A small network was shown many inputs. Here are its activations along a few directions, one row for each input.
In each table, some parts of the input vary, and every possible input appears once, in random order.
Descriptions start from the smaller parts, as in this example, which fits no table here: one of 6 places along a line, together with either a single point or one of 9 places around a ring or (one of 2 separate values, together with one of 8 places around a ring).
Shared parts are said once, and a part with two or three values counts as separate values.
(in the rows, 128 means zero)

Rows:
r1: [117  10 194 174 164 123 164 155 211  28  84]
r2: [123 168 118 118 120 124 110 116 109 179 146]
r3: [137 164  95 123 110 131 112 126  92 152 134]
r4: [139 151 126 105 130 120 118 123 116 144 150]
r5: [145 157 105 113 125 117 120 133 106 146 133]
r6: [134 155 117 116 114 132 133 127 115 138 137]
r7: [115   5 209 170 167 130 155 147 220  32 108]
r8: [125 148 110 112 127 133 131 117 113 137 127]
r9: [136 175 100 124 116 118 108 128 100 181 128]
r10: [125 157 104 124 102 147 125 124 100 146 133]
r11: [129 157 112 117 114 131 109 116 102 151 151]
r12: [110   4 202 182 145 139 179 151 211  26  90]
r13: [135 151  98 109 137 119 119 122 102 145 124]
r14: [124 171 111 129 107 137 120 125 108 173 136]
r15: [128 146 119 102 141 120 118 110 113 143 140]
Question: Describe the family of inputs behind these rows.
Answer: one of 3 separate values, together with either a single point or one of 4 places along a line
Question: The inputs of r11 and r3 match in every part but the choice among 3 separate values. If r15 is changed in the same way as r11 into r3, which row does it become?
Answer: r13
Question: Which other rows does r9 become when the choice among 3 separate values takes its other values? List them by row number.
Answer: r2, r14
Question: Which other rows does r8 become when the place on the line of 4 takes its other values? List them by row number.
Answer: r6, r10, r14
